These are the activations of a small neural network, seen along a few directions. Each row is one input.
In each table, some parts of the input vary, and every possible input appears once, in random order.
A made-up example of a description, with smaller parts first: one of 3 separate values, together with either a single point or one of 11 places along a line or (one of 6 places along a line, together with one of 8 places around a ring).
Shared parts are said once, and a part with two or three values counts as separate values.
(in the rows, 128 means zero)

Other details of the inputs shift rows strongly along two fixed directions, in all tables alike. That doesn't count.
To show where, the next rows are all for the same input, with only those details redrawn:
[120 134 127 126 145 123 135 136 119 126 147 126]
[125 128 134 130 164 141 159 152 118 133 177 140]
[120 135 127 126 144 123 135 136 119 126 147 125]
[114  90  86 201  79 156 167  71 196 131  51  44]
[121 135 127 125 144 122 135 136 118 126 147 126]
[113 148 119 115 116  93  95 113 116 114 104 107]
[125 127 134 132 165 142 161 152 119 133 177 139]
[120 135 128 126 144 123 135 136 119 126 147 125]

Table:
row 1: [147 132 134 134 142 155 146 164 119 140 175 154]
row 2: [123  95  84 199  59 168 165  81 183 144  46  51]
row 3: [126 149 126 112 109  90  86 108 141 121 115 117]
row 4: [121 123 145 123 141 144 164 156 119 148 176 152]
row 5: [145 115 127 140 161 156 145 153 111 135 168 156]
row 6: [127 117 137 124 124 128 125 138 131 129 145 153]
row 7: [131 126 133 125 123 143 121 137 125 129 142 153]
row 8: [132 132 156  80 122  94 115 112 135 103  72 122]
row 9: [125 130 143 122 121 126 132 141 124 139 148 134]
row 10: [128 137 121 129 138 136 132 146 105 134 139 129]
row 11: [137 132 144  76 129  93 112 107 140 102  77 116]
row 12: [153 124 147  96 160 125 152 134 130 105 118 132]
row 13: [145 134 133 136 158 141 149 150 134 132 183 147]
row 14: [146 121 154  88 138 147 150 141 125 114 111 140]
row 15: [135 140 126 133 159 144 162 149 112 140 175 145]
row 16: [140 133 137 134 159 137 155 149 123 135 183 139]
row 17: [118 127 143 124 145 161 156 160 112 144 169 149]
row 18: [111 129 128 109 120  91  86  98 125 120 101 119]
row 19: [105 129 138 113 113  91  87 103 120 121  95 126]
row 20: [112 117 154 128 163 141 157 152 123 143 168 155]
row 21: [162 124 140  99 152 137 149 144 115 113 110 135]
row 22: [126 121 129 129 152 125 129 125 118 123 143 136]
row 23: [143 150 107 122 103 105  81 119 119 117 101 124]
row 24: [118 135 127 113 100 113  80 111 113 116  95 130]
row 25: [120 138 134 119 120 140 137 138 113 141 142 137]
row 26: [120 104 149 124 154 149 151 151 116 141 169 160]
row 27: [135 147 109 124 113  99  84 108 122 110 103 127]
row 28: [147 135 137  84 113 112 109 123 114 100  64 118]
row 29: [121 148 128 110 109  88  91 107 133 125 113 108]
row 30: [133 160 115 121 109  97  90 111 115 120 107 109]
row 31: [134 129 130 123 138 120 123 129 147 129 154 142]
row 32: [106  80  95 192  83 152 160  66 205 139  47  50]
row 33: [132 112 136 133 157 161 148 156 105 139 164 155]
row 34: [129 127 130 135 172 150 156 152 111 137 167 147]
row 35: [126 135 118 119 102 110  79 116 107 115  92 127]
row 36: [137 115 133 135 169 142 148 144 123 126 177 154]
row 37: [139 143 108 124 106 105  81 116 116 115  97 126]
row 38: [146 141 116 134 139 130 123 135 129 124 148 143]
row 39: [135 134 131 124 120 143 121 140 129 130 144 150]
row 40: [128 126 154 132 151 137 158 151 131 145 180 148]
row 41: [123 145 132 113  91  97  87 119 130 123 105 124]
row 42: [148 134 130 136 152 151 152 160 110 144 175 142]
row 43: [111 131 136 115 111  91  85 104 126 117 100 131]
row 44: [122 151 130 112  91 111  90 116 115 127 103 115]
row 45: [135 141 118 129 132 132 136 141 106 139 142 131]
row 46: [117 136 134 117 106  90  85 108 134 117 103 135]
row 47: [135 129 151  77 110 101 112 117 129 103  69 121]
row 48: [124 139 128 113  92  99  86 117 133 120 104 132]
row 49: [130 153 121 116  94 107  88 123 108 125 102 111]
row 50: [130 127 123 131 151 131 126 128 111 127 139 139]
row 51: [122 136 123 113 113  89  84 103 140 116 109 127]
row 52: [122 143 132 117 103  90  87 111 139 119 106 131]
row 53: [142 135 122 132 140 123 125 133 136 121 152 140]
row 54: [120 135 128 127 144 123 136 136 119 125 147 126]
row 55: [121 149 137 115 102  89  87 113 135 122 108 125]
row 56: [151 142 132  87 131 101 112 113 119  97  71 116]
row 57: [111 149 124 106 110  86  98 105 128 127 110 112]
row 58: [121  68 119 213 117 198 235 110 203 163 127  88]
row 59: [133 124 131 134 165 154 151 161 103 142 163 147]
row 60: [112 131 135 118 143 120 133 133 129 134 149 128]
row 61: [114  70 106 204  98 205 197 101 189 153  83  76]
row 62: [123  69  97 212 100 203 197 107 184 151  80  72]
row 63: [125  83  89 216 108 193 206  95 193 146  89  64]
row 64: [122 133 128 126 129 140 132 149 106 134 138 132]
row 65: [124 117 134 122 147 121 121 123 134 128 149 142]
row 66: [127 139 125 127 140 120 139 131 120 130 149 127]
row 67: [143 120 130 137 163 141 148 146 132 126 179 157]
row 68: [153 135 127 139 151 152 146 160 119 140 174 150]
row 69: [120 129 129 127 151 124 132 134 118 126 141 130]
row 70: [115 118 148 123 146 147 160 161 118 144 173 149]
row 71: [114 127 132 111 100  99  83 110 119 117  98 131]
row 72: [112 123 152 127 156 139 161 153 124 142 174 150]
row 73: [127 153 127 114  90 113  85 117 124 122 104 124]
row 74: [139 116 130 135 165 155 147 152 103 139 164 153]
row 75: [119 120 138 122 133 145 124 134 111 133 136 145]
row 76: [102 133 133 109 103  99  92 117 116 125  90 120]
row 77: [129 142 111 122 118 100  82 105 113 110  99 123]
row 78: [140  69  92 215  92 200 189 102 198 143  88  87]
row 79: [143 134 123 130 124 139 120 146 122 129 144 147]
row 80: [138 159 111 124 109 101  87 113 125 116 108 117]
- The inputs of row 29 and row 30 match in every part but one. If row 11 is changed in the same way as row 29 into row 30, which row does it become? => row 56
- The inputs of row 7 and row 46 match in every part but one. If row 39 is changed in the same way as row 7 into row 46, which row does it become? => row 52
- The inputs of row 16 and row 44 match in every part but one. If row 12 is changed in the same way as row 16 into row 44, which row does it become? => row 14
- What do these inputs look like to the network? => one of 8 places around a ring, together with either a single point or one of 9 places around a ring
- Which other rows does row 4 become when the place on the ring of 8 takes its other values? List them by row number. => row 2, row 15, row 25, row 45, row 57, row 58, row 66
- Which other rows does row 33 become when the place on the ring of 9 takes its other values? List them by row number. => row 1, row 2, row 35, row 49, row 62, row 64, row 78, row 79

Table:
row 81: [100 138 132 105 116  91  88 100 127 120 103 120]
row 82: [135 166 115  95 100  90  72 108 113 105  80 106]
row 83: [113  86 100 187  74 179 170  83 192 136  53  61]
row 84: [128 103 152 133 162 146 157 147 136 142 174 164]
row 85: [138 128 145 127 156 146 177 162 125 144 174 138]
row 86: [126 116 140 116 139 143 127 149 105 128 141 150]
row 87: [119 136 120 163 149 144 150 160 107 158 201 144]
row 88: [140 136 131 117 125 102 106 123 130 113 115 138]
row 89: [114 143 118 144 118 140 108 153 102 147 173 152]
row 90: [143  65 104 207 117 182 196  99 202 136  93  91]
row 91: [121 153 105 146 118 102  86 123 119 129 153 134]
row 92: [128  64 107 208 120 188 212 107 183 149  96  73]
row 93: [137 120 133 122 159 123 128 138 121 118 148 147]
row 94: [141  65 114 205 100 220 224 119 199 155 109  94]
row 95: [128  99  78 184  79 160 143  65 182 123  32  49]
row 96: [124 134 148 107 131 115 127 133 137 133 151 139]
row 97: [143 127 125 122 163 150 142 146 106 125 155 146]
row 98: [158 116 132 135 167 163 156 158 116 134 163 159]
row 99: [142 139 107 164 149 162 140 157 111 150 198 150]
row 100: [103 142 136 103 112  88  90 102 132 118 106 116]
row 101: [110 134 124 106 103 114  91 114 108 116  86 122]
row 102: [134 122 138 130 171 147 166 146 137 126 179 146]
row 103: [135 139 133 115 144 117 131 135 136 116 146 135]
row 104: [132 125 141 125 150 124 139 148 107 134 140 144]
row 105: [136 138 144 116 138 122 145 149 113 136 148 138]
row 106: [126 130 131 118 160 124 133 135 123 119 153 143]
row 107: [126 133 125 112 143 107 111 121 118 111 125 136]
row 108: [126  86  99 186  48 161 145  76 189 131  23  65]
row 109: [143 166 115  94  95  89  71 111 113 107  78 108]
row 110: [111 117 144 115 151 124 131 131 123 131 156 148]
row 111: [133 115 154 125 151 144 163 148 142 144 181 157]
row 112: [162 127 134 129 156 164 164 158 123 135 169 153]
row 113: [115 136 144 107 129 109 120 124 139 127 139 132]
row 114: [157 131 132 124 146 145 137 150 114 127 147 152]
row 115: [148 125 140 127 161 144 166 155 142 130 179 150]
row 116: [148 126 125 122 154 141 128 142 106 123 141 142]
row 117: [131 155 116 106 116 107  90 110 113 109  93 110]
row 118: [127 121 152 118 139 121 130 137 131 134 155 155]
row 119: [115 163 128  96  98  74  84 111 112 115  82  99]
row 120: [119 139 141 116 152 123 145 143 110 132 151 129]
row 121: [117 149 130  97  92 106  89 119 119 116  91 117]
row 122: [125 149 133 107 105  83  91 119 107 119  89 119]
row 123: [112 124 127 162 144 145 140 146 133 159 209 153]
row 124: [108 146 119 108 105  82  85 103 104 115  74 101]
row 125: [127 148 137  96 104 115 102 136 114 123 113 132]
row 126: [109 129 134 107 113  87  79 102 123 117  98 122]
row 127: [141 141 130 112 122 102 110 123 132 114 119 134]
row 128: [111 136 132 105 123 127 110 130 106 124 118 136]
row 129: [108 147 124 109 119  93 101 113 106 121  95 107]
row 130: [126 126 134 115 114 124 102 132 111 123 104 143]
- What do these inputs look like to the network? => one of 5 separate values, together with either a single point or one of 9 places around a ring
- The inputs of row 130 and row 84 match in every part but the choice among 5 separate values. If row 108 is changed in the same way as row 130 into row 84, which row does it become? => row 118
- The inputs of row 101 and row 110 match in every part but the choice among 5 separate values. If row 128 is changed in the same way as row 101 into row 110, which row does it become? => row 81
- Which other rows agree with row 97 in the choice among 5 separate values? List them by row number. => row 82, row 95, row 98, row 99, row 109, row 112, row 114, row 116, row 117
- Which other rows does row 91 become when the choice among 5 separate values takes its other values? List them by row number. => row 87, row 89, row 99, row 123
- Which other rows does row 120 become when the place on the ring of 9 takes its other values? List them by row number. => row 85, row 92, row 104, row 105, row 119, row 122, row 124, row 129
- Which other rows does row 115 become when the place on the ring of 9 takes its other values? List them by row number. => row 88, row 90, row 93, row 102, row 103, row 106, row 107, row 127

Table:
row 131: [141 108 131 152 152 181 177 160 126 145 175 149]
row 132: [157 110 136 137 169 173 188 154 135 132 160 141]
row 133: [128 103 143 149 149 173 180 156 136 151 180 149]
row 134: [121 158 162  54 134  79  76 142  82 112 120 159]
row 135: [112 165 152  63 137  65  67 135  89 111 138 154]
row 136: [139  90 165 115 166 172 200 155 141 136 150 151]
row 137: [103 117 100 172  76 119 115  78 172 131  73  75]
row 138: [137 119  96 157  83 132 122  86 161 118  50  72]
row 139: [129 167 144  64 130  85  64 147  69 110 125 158]
row 140: [118 178 124  93 119  86  51 145  64 124 148 158]
row 141: [114 182 119 105 130  64  46 135  80 124 166 153]
row 142: [143 112 108 141  91 131 136  85 165 108  34  73]
row 143: [116 163 155  61 128  77  67 143  79 116 130 159]
row 144: [121 175 130  86 121  88  57 147  69 119 139 158]
row 145: [121 122  91 174  80 119 112  78 171 125  73  77]
row 146: [111 124  80 190  62 136 102  89 146 140  74  76]
row 147: [ 94 122  89 187  69 114 103  76 164 141  87  72]
row 148: [149  98 149 125 165 179 193 160 130 131 150 149]
row 149: [100 174 131  93 126  69  56 131  87 127 159 151]
row 150: [135  92 162 118 176 160 200 147 151 130 157 145]
row 151: [124 130  77 183  72 131 107  83 155 132  72  72]
row 152: [116 125  84 182  78 118 106  76 167 130  81  77]
row 153: [145 121 118 165 157 173 173 158 131 145 186 144]
row 154: [135 101 119 129  88 138 136  88 159 110  23  80]
row 155: [100 175 131 100 114  76  50 142  71 135 158 156]
row 156: [136 180 130  78 132  79  61 143  73 110 138 152]
row 157: [107 115 103 167  65 129 114  86 161 135  65  81]
row 158: [120  99 126 133  81 129 137  85 169 118  34  80]
row 159: [150 100 148 128 178 160 194 149 149 127 164 147]
row 160: [144 106 135 145 168 162 181 148 148 137 177 144]
row 161: [136 126 106 182 151 170 163 156 124 156 199 140]
row 162: [102 118  96 176  62 129 109  83 158 141  73  79]
row 163: [124 107 141 149 159 160 178 148 145 146 189 145]
row 164: [149 103 144 136 176 162 188 147 149 132 170 146]
row 165: [148 100 144 134 163 181 188 158 130 136 157 149]
row 166: [141 112 130 154 164 160 174 148 144 141 187 145]
row 167: [153  97 152 121 181 161 196 147 151 125 157 146]
row 168: [132  96 157 124 172 159 195 147 151 132 163 145]
row 169: [148 167 153  44 151  77  81 144  76  94 110 155]
row 170: [118 163 161  54 144  64  73 134  89 105 130 155]
- What do these inputs look like to the network? => one of 5 places around a ring, together with one of 8 places along a line
- The inputs of row 143 and row 155 match in every part but the place on the line of 8. If row 138 is changed in the same way as row 143 into row 155, which row does it become? => row 161
- The inputs of row 159 and row 166 match in every part but the place on the line of 8. If row 158 is changed in the same way as row 159 into row 166, which row does it become? => row 133
- Which other rows does row 132 become when the place on the ring of 5 takes its other values? List them by row number. => row 134, row 164, row 165, row 170
- A walk changes only the place on the line of 8. It starts at row 150 and steps to row 168. List the rest of the walk in order. => row 170, row 135, row 163, row 137, row 149, row 147
